Each row below holds a small network's activations on one input, seen along a few directions.
Each table varies a few parts of the input and shows all the possible inputs, shuffled.
Descriptions start from the smaller parts, as in this example, which fits no table here: one of 5 places around a ring, together with either a single point or one of 9 places along a line or (one of 3 separate values, together with one of 4 places along a line).
Shared parts are said once, and a part with two or three values counts as separate values.

Other details of the inputs vary at random and push rows far along three fixed directions, the same in every table; ignore that.

A family of inputs:
row 1: [ 4  5  1  0 12  3 -2 -3  2 -2  2 -4  6  6]
row 2: [  5   5   0   6 -22 -21   4 -31   3 -37 -21  12 -14  -9]
row 3: [-5 -8 -1 -7  4 -5  2 -7 -5  7  2  3  2 10]
row 4: [ 1 -1 -8 -5 -1  1  6 -3  4 10  5  1 -2 10]
row 5: [ 0  0 -4 -3  0  0  2 -1  7  9  3  0 -5 13]
row 6: [-9 -2 -4 -7  3 -1  2  1 -2  2  5 -5  2  0]
row 7: [ -2  -3  -1  -9   5   3  -4   0   1  -2   3 -12   3  -4]
row 8: [ -2  -1   2 -10   2   0  -4   4   2  -4   2 -11   3   0]
row 9: [ 0  1 -1 -3 10  3 11 -3  7  7 -1 -2  4  1]
row 10: [-1 -1 -8 -2  5 -6  2  4 -5  5  4 -1  0  3]
row 11: [-7 -8 -3 -3  6 -6  2  8  2  4 -2  0 -3  3]
row 12: [ 0  6  7  1  9  0  1  3  0 -2  2 -2  2 13]
row 13: [  6  10  -7  10 -15  -9  14 -30   7 -38  -9  17 -19 -17]
row 14: [-3  1  3 -4  9  2  2  2  6  2 10  6 -7  5]
row 15: [ 2  3 -2  2 11  4  4 -3 -1 -1  4 -2  7  9]
row 16: [ 12 -13  21  35 -34  23 -10   7   4  29  16   8  25 -17]
row 17: [-2 -1 -6 -5  4  2  0  0 -4 -1  5 -8  3  0]
row 18: [-11  -2   0  -6   3  -3  -1   3   1   1   4  -6  -2   3]
row 19: [-1  0 -2 -6  9  3  5  0  3  2 11  7 -4  2]
row 20: [-3  2  3 -6  2 -2 -2  7 -2 -2  4 -9 -3  4]
row 21: [ 2  0 -8 -3  6  1 -1  1 -7  0  6 -7  1  2]
row 22: [ 2  1  8 -7  8  4  2  4  4 -1  8  3 -7  5]
row 23: [ 4  6  5 -1  9  1 -2  2  3 -4  1 -3  7 10]
row 24: [  5   5 -14  14 -18 -19  11 -25   1 -36 -20  10 -17 -18]
row 25: [-6 -7  4 -5  4 -6 -1 -5 -2  6  1  2 -1 12]
row 26: [-2 -5 -8 -2  6 -6  2  5 -3  5  1  0 -1  2]
row 27: [-2 -7  8 -7  3 -4 -1 -2 -4  3 -1 -2 -1 12]
row 28: [-24  62  -8 -35  -9  90 -43  16 -43  19 -85  63 -16 -12]
row 29: [ 2  3  2 -4 11  3  5 -2 10  6 -2 -5  3 -2]
row 30: [  2 -23  19  38 -29  17  -5  17  -4  25  13  10  28 -24]
row 31: [  4  13  -5   8 -23 -19   3 -23   4 -42 -16   4 -15 -16]
row 32: [ 3 -3 -8 -2  7 -1  1  2 -6  2  3 -5  1  1]
row 33: [ 2  0  1 -3  4 -5 -1  8 -4  1  1 -6 -4  5]
row 34: [  0  16  -8  18 -15 -19  13 -29   3 -36 -14  16 -12  -7]
row 35: [ 5  3 -1 -6  4 -2 -7  6 -2 -3  4 -8  1  3]
row 36: [  1   0  -3  -6   5   2  -5   1  -1  -2   4 -11   2  -2]
row 37: [-2  4  8 -3  8 -1  9  3  8  6 -3 -3 -1  5]
row 38: [ 1  3  1 -3  3 -3 -4  7 -5 -1  4 -7 -4  5]
row 39: [-6  4  3 -1  9 -3  8  1 10  9 -1  1 -1  5]
row 40: [ -1 -16  22  34 -32  21  -8  11  -5  22  19   4  29 -25]
row 41: [ 6  0  2 -7 11  8 -1 -2  6 -1  9  1 -3 -2]
row 42: [-6 -9 -8 -4  6 -5  5  6 -1  4 -1  1  0  1]
row 43: [ 2  4  6 -6  8  0  6  2 11  4 -3 -4  4  2]
row 44: [-3  2 -4 -1  5 -5 -4  5 -3  2  6 -4 -3  6]
row 45: [-4  6  2  3 10 -2  1  1  2  1  4  1  2 13]
row 46: [ 1 -9 -4 -5  8  0 -1  5  2  0 -3 -6  1 -3]
row 47: [ 0 -4  0 -3  5 -5  0  9 -2  2 -2 -5 -4  4]
row 48: [-4  3 -1 -3  9 -2 11 -1  7  9  1  2  2  3]
row 49: [ 4 -5 -5 -3  8 -1 -4  4 -1  1 -1 -7  0 -2]
row 50: [ 6 -1 -5 -4  8 -1 -4  3 -3  1  1 -8  1 -1]
row 51: [ 6 -2 -8 -5  1  6  5 -5  3  7  3 -4  0  8]
row 52: [  3 -21  25  35 -31  17  -9   4  -8  27  15  13  30 -16]
row 53: [ 4 -4 -2 -5  5 -4 -4  9  1  0 -2 -6  1  1]
row 54: [ 1 -7 -1 -7  5 -3 -1 10  3 -1 -4 -5  2  0]
row 55: [-2  0 -4 -1  5 -7 -1  6 -2  5  2 -2 -3  5]
row 56: [  5   0  13  55 -56  -5  -2 -13  -4 -11   4  24   9 -37]
row 57: [  5   1  -4  -4   7   1  -7   1  -4  -1   5 -10   1  -1]
row 58: [-3 -8  1 -5  5 -4  2 11  0  1 -4 -4 -3  3]
row 59: [  7  11  -5  10 -26 -16  11 -27   9 -31 -18  10 -23  -5]
row 60: [-4 -4 -4 -1  6 -7 -1  7  0  5  0 -1 -4  4]
row 61: [ 2 -8  3 -8  6  0 -4 -8 -3  3  0 -3  3  5]
row 62: [ 6  0 -2 -5  5 -4 -4  7 -1 -1  0 -7  1  2]
row 63: [-7  1 -2 -4  3 -4 -3  4 -1  2  5 -5 -2  5]
row 64: [ 8  0 -1 -8 -1  3  0  0  8  4  1 -5  0  9]
row 65: [-6  0 -6 -5  3 -3  1  2 -4  2  7 -4  1  2]
row 66: [ -7  -1   5  -8   1  -1  -1   6   0  -2   2 -10  -2   2]
Description of these inputs: one of 6 places around a ring, together with either one of 5 separate values or one of 6 places along a line.
Q: The inputs of row 57 and row 38 match in every part but the place on the ring of 6. If row 29 is changed in the same way as row 57 into row 38, which row does it become?
A: row 37
Q: The inputs of row 59 and row 16 match in every part but the place on the ring of 6. If row 47 is changed in the same way as row 59 into row 16, which row does it become?
A: row 49
Q: Which other rows does row 25 become when the choice among 5 separate values takes its other values? List them by row number.
A: row 5, row 14, row 39, row 45
Q: Start at row 54 and move only the place on the line of 6, one step at a time. The first step leads to row 53. Which rows follow, in order?
A: row 62, row 35, row 31, row 8

A family of inputs:
row 67: [ -8   2  27  24 -30  11 -28  25 -19  10  -6  20   3 -25]
row 68: [ -1   8   7  31 -18  33  -1  -4   0  30  -1  41  14 -20]
row 69: [  9  -5   8  13 -36  40 -17  -3 -15  14  -8   7  24 -32]
row 70: [-20  20 -19 -27  -2  14   4 -27 -19  -9 -49  38 -29  22]
row 71: [  9  -5 -35 -38  37 -15   9 -17   5 -19   7 -36 -11   8]
row 72: [ 11 -15  32  11  13   2  11  -3  25   6  60  -7  19  13]
row 73: [  4  35 -34 -33  -9  23 -15  -1 -15 -24 -41   8 -38  -4]
row 74: [ -7 -15  27  16   1 -25   3  20  12  20  48 -21  10  13]
row 75: [ 10  -2  29  23 -31  15 -33  12 -12  12 -23  11  20 -15]
row 76: [  9 -33   7  14  18 -15   5  25  14  20  35 -20  20 -13]
row 77: [  5  -1   2  -4  39  -1  -4  32  -8   3   7 -22  14  14]
row 78: [-20 -10  -4 -16  19  -8   8  20  -1  29   7 -11   4  23]
row 79: [ -6  -8 -10 -14  31   3  12   6   3  32  19   7   4  26]
row 80: [ 16  -3 -22 -38  27 -30  -9 -17  -3 -23   2 -41  -8  31]
row 81: [  8 -19   7 -30  29  12  -1  15   7  14   1 -22  12   4]
row 82: [  0  -3  15   8   5 -13   4  -5   6   9  34   7  -5  18]
row 83: [-20   7   9  28 -29  19  -5  17  -8  31 -13  27  14 -20]
row 84: [  6 -14 -19   6   5  -5  -1   3  -2   6  24 -17  10 -15]
row 85: [-10  25  17   5 -14   3   3 -14  12 -32  -7   8  -9 -11]
row 86: [-15  23 -16  -8  10   6   7  -2   4   4 -25  10 -10  -6]
row 87: [ -6 -11 -27 -34  43 -35  12   7   4 -15  -4 -20 -19  14]
row 88: [ -1  -6  18 -24  30   7 -10  23   5  -6  19 -20   6   5]
row 89: [ 11  -9   5   4  15   8  17 -15  20  17  21   4  10   5]
row 90: [  3   4   3 -18  15   5   7  28  20  21  14 -18  -8  21]
row 91: [ -1  32 -14 -34   8  33   8 -37  -1 -11 -49  31 -20   7]
row 92: [-12 -14  12  25 -31  13 -16  23 -20  19 -18  24  12 -26]
row 93: [ 16   4  -7 -31  36 -27   9 -30  16 -13   3 -15 -12  48]
row 94: [ -6 -35   9   0  -3 -18   1  14  -5   4   5 -11   4   4]
row 95: [-15  35 -26 -28  -5   6 -25  -9 -34 -26 -34  11 -33  -2]
row 96: [-10  38 -18 -34   2  27 -21 -14 -22 -40 -31   8 -22  -9]
row 97: [-10 -28 -14 -24  10   0  -9  13 -22  18  13 -24   7  21]
row 98: [ 22  -6   0  60 -50 -83  54 -76  54 -89   6  -5 -24 -43]
row 99: [ -3 -18   1   9   3 -12  17  -7   5  16  21  11   3  17]
row 100: [ 14  -2  40  64 -78  40 -26  33  -3  20 -11  38  16 -56]
row 101: [-10 -38  19  14  -7 -23  15  13  10  24  33 -21  18  17]
row 102: [  4 -15   0 -21  33   7  -1  18   7  16   4 -20   9  -1]
row 103: [ -9  41  -6 -25  -2   6 -15 -18  -8 -15 -61  11 -19  17]
row 104: [ 13  -2  -9  16   9  -5  -4  10 -15  -9  23 -25  19   1]
row 105: [ 13  11  18  25 -34  36  -3   8   8  23   2  35  -1  -8]
row 106: [-12  36 -12 -35   3  25   5 -21   0 -13 -59  15 -19  -1]
row 107: [  6  19  18  45 -16  30  -3   2 -11  12  -2  33  22  -5]
row 108: [  4 -35 -10  12   2 -16   0  17  -4  22  46 -26  22  -4]
row 109: [ -9  34  -6   3  14   6   3   6  -8 -11 -25   3  -1  10]
row 110: [ 19 -25 -22  57 -64 -96  37 -69  18 -96  14  -6 -28 -41]
Q: The inputs of row 83 and row 87 match in every part but one. If row 106 is changed in the same way as row 83 into row 87, which row does it become?
A: row 81
Q: The inputs of row 94 and row 101 match in every part but one. If row 92 is changed in the same way as row 94 into row 101, which row does it become?
A: row 78
Q: What is each input in this table made of?
A: one of 4 places along a line, together with either one of 5 separate values or one of 6 places along a line
Q: List by row number the other rows that have the place on the line of 4 in common with row 80.
A: row 69, row 71, row 73, row 84, row 95, row 96, row 97, row 104, row 108, row 110
Q: Start at row 95 and move only the place on the line of 4, one step at a time. The first step leads to row 67. Which rows follow, in order?
A: row 74, row 82
Q: List by row number the other rows that have the place on the line of 4 in common with row 89.
A: row 68, row 70, row 72, row 79, row 82, row 91, row 93, row 99, row 105, row 107

A family of inputs:
row 111: [-16  58   1   8 -36  55 -13 -17 -16 -11 -85  69 -19 -32]
row 112: [  6  12 -18   0 -12 -53  15 -31  12 -78 -19 -14 -35 -16]
row 113: [ 14 -77  56 107 -55 -56  37   2  41  38  98  -4  49 -15]
row 114: [ 16 -15 -13 -40  64 -61  40 -25  40 -34  48 -49 -22  57]
row 115: [-16  43 -17   2 -43  46 -31  -3 -36 -17 -84  48 -18 -46]
row 116: [  0 -32  -1 -25  38  24 -23  46 -18  58  39 -36  36  22]
row 117: [ -8  12  11 -33  45  42 -11  40  -1  52   7  -4  11  31]
row 118: [  8  13 -14   0 -13 -56  10 -35   8 -80 -18 -10 -36 -12]
row 119: [  1 -15  15 -23  42  34  -7  31   0  68  43 -20  33  43]
row 120: [ 14 -18  28  66 -68 -12 -12  -4  -3 -18  20   7  18 -42]
row 121: [  7  25  -5   5  -6 -46  28 -53  29 -67 -15   7 -37   3]
row 122: [ -4  14  15  18 -24  50 -11   9  -3  33 -20  37  14 -21]
row 123: [-41  24 -37 -48  14  23 -21  22 -46  18 -65  25 -27  16]
row 124: [ -1   4 -18 -39  44   4  16 -10  10   8   4  -9 -10  25]
row 125: [ 18 -12  26  69 -59  -2  10 -28  15   0  24  28  22 -35]
row 126: [  4 -19  22  29 -33  26 -28  25 -22  33  18  -2  36 -18]
row 127: [  7 -11 -49 -55  60 -56  25 -21   9 -50   8 -50 -33  25]
row 128: [-10  -5  -2 -40  42  36 -25  52 -19  46  -2 -22  17  14]
Q: What is each input in this table made of?
A: one of 2 separate values, together with either a single point or one of 8 places around a ring
Q: The inputs of row 113 and row 123 match in every part but the choice among 2 separate values. If row 117 is changed in the same way as row 113 into row 123, which row does it become?
A: row 112
Q: Which other rows does row 120 become when the choice among 2 separate values takes its other values? List them by row number.
A: row 114

A family of inputs:
row 129: [ 12  61  13  12  -8   2  -8 -15   6 -52 -20   7 -17  -2]
row 130: [ 13  29   8  -3  -7   9  15 -20  37 -32 -49   8 -15 -27]
row 131: [ 21  24  13 -11 -29   9  -7 -53   9 -33 -36   8 -10  10]
row 132: [  5  31 -23  11   4  17  25 -51   3 -27 -11  39 -11 -14]
row 133: [  2 -39  18 -50 101 -14  42  34  58  50  58 -46  17  53]
row 134: [ 14   8  -1 -13 -13   1  -1  -2  19 -41 -48   0 -26 -46]
row 135: [ 50 -54  40 110 -81  19 -12  10   9  16  85  -5  67 -83]
row 136: [  9 -68  -1 -35  25 -64   4  -5   7  -6  56 -79  12  40]
row 137: [ -6 -53   1 -54  59 -31  24  10  17  62  70 -45   9  92]
row 138: [ 36 -41   9 -25   4 -39  -3 -25  21 -34  33 -50  -5  20]
row 139: [-25  42  -6  21 -17 -21   9  -9  -5 -26 -14  36 -38  11]
row 140: [  9 -74  62 104 -90 -14  -1  39  20  28  46 -12  61 -88]
row 141: [-25  -3 -54 -48  63  41 -21  43 -51  72  -6  -2  15  30]
row 142: [-11 -11 -15   0 -36 -30  -4 -34 -27 -17 -46  21 -21  13]
row 143: [-25  79  -1 -65  25 114 -83  74 -69  33 -74  30  -8   7]
row 144: [-19  -5 -20   7 -16 -31  18   1   1 -16 -60  22 -26 -25]
row 145: [-23  12 -12   4 -17 -16  35 -13  25  -6 -42  38 -35 -15]
row 146: [-17 -25  22  48 -44 115 -70  80 -67 120  25  19  90 -58]
row 147: [  7   9  22  12  39 -46  29 -10  32 -31  54 -14  -9  34]
row 148: [  1  16  15  -6 -20   1   9 -59   8 -23 -30  38 -16  19]
row 149: [ -5 -17  -9  17  23 -80  14  16  -1 -25  38 -31 -13  29]
row 150: [ 24  38 -26   7  -5  24   9 -44   5 -37 -17   9  -5 -22]
row 151: [-11  22 -45  13 -14  -1  27 -39  -7 -11 -10  39 -24 -11]
row 152: [-35  19  -9 -57  53  35 -49  76 -51  34  -5 -31   8  32]
Q: The inputs of row 136 and row 138 match in every part but one. If row 146 is changed in the same way as row 136 into row 138, which row does it become?
A: row 135
Q: What is each input in this table made of?
A: one of 4 separate values, together with one of 6 places around a ring
Q: Start at row 140 and move only the place on the ring of 6, one step at a time. The first step leads to row 144. Which rows follow, in order?
A: row 145, row 133, row 130, row 134
Q: Start at row 152 and move only the place on the ring of 6, one step at a time. The first step leads to row 143. Which rows follow, in order?
A: row 129, row 147, row 139, row 149
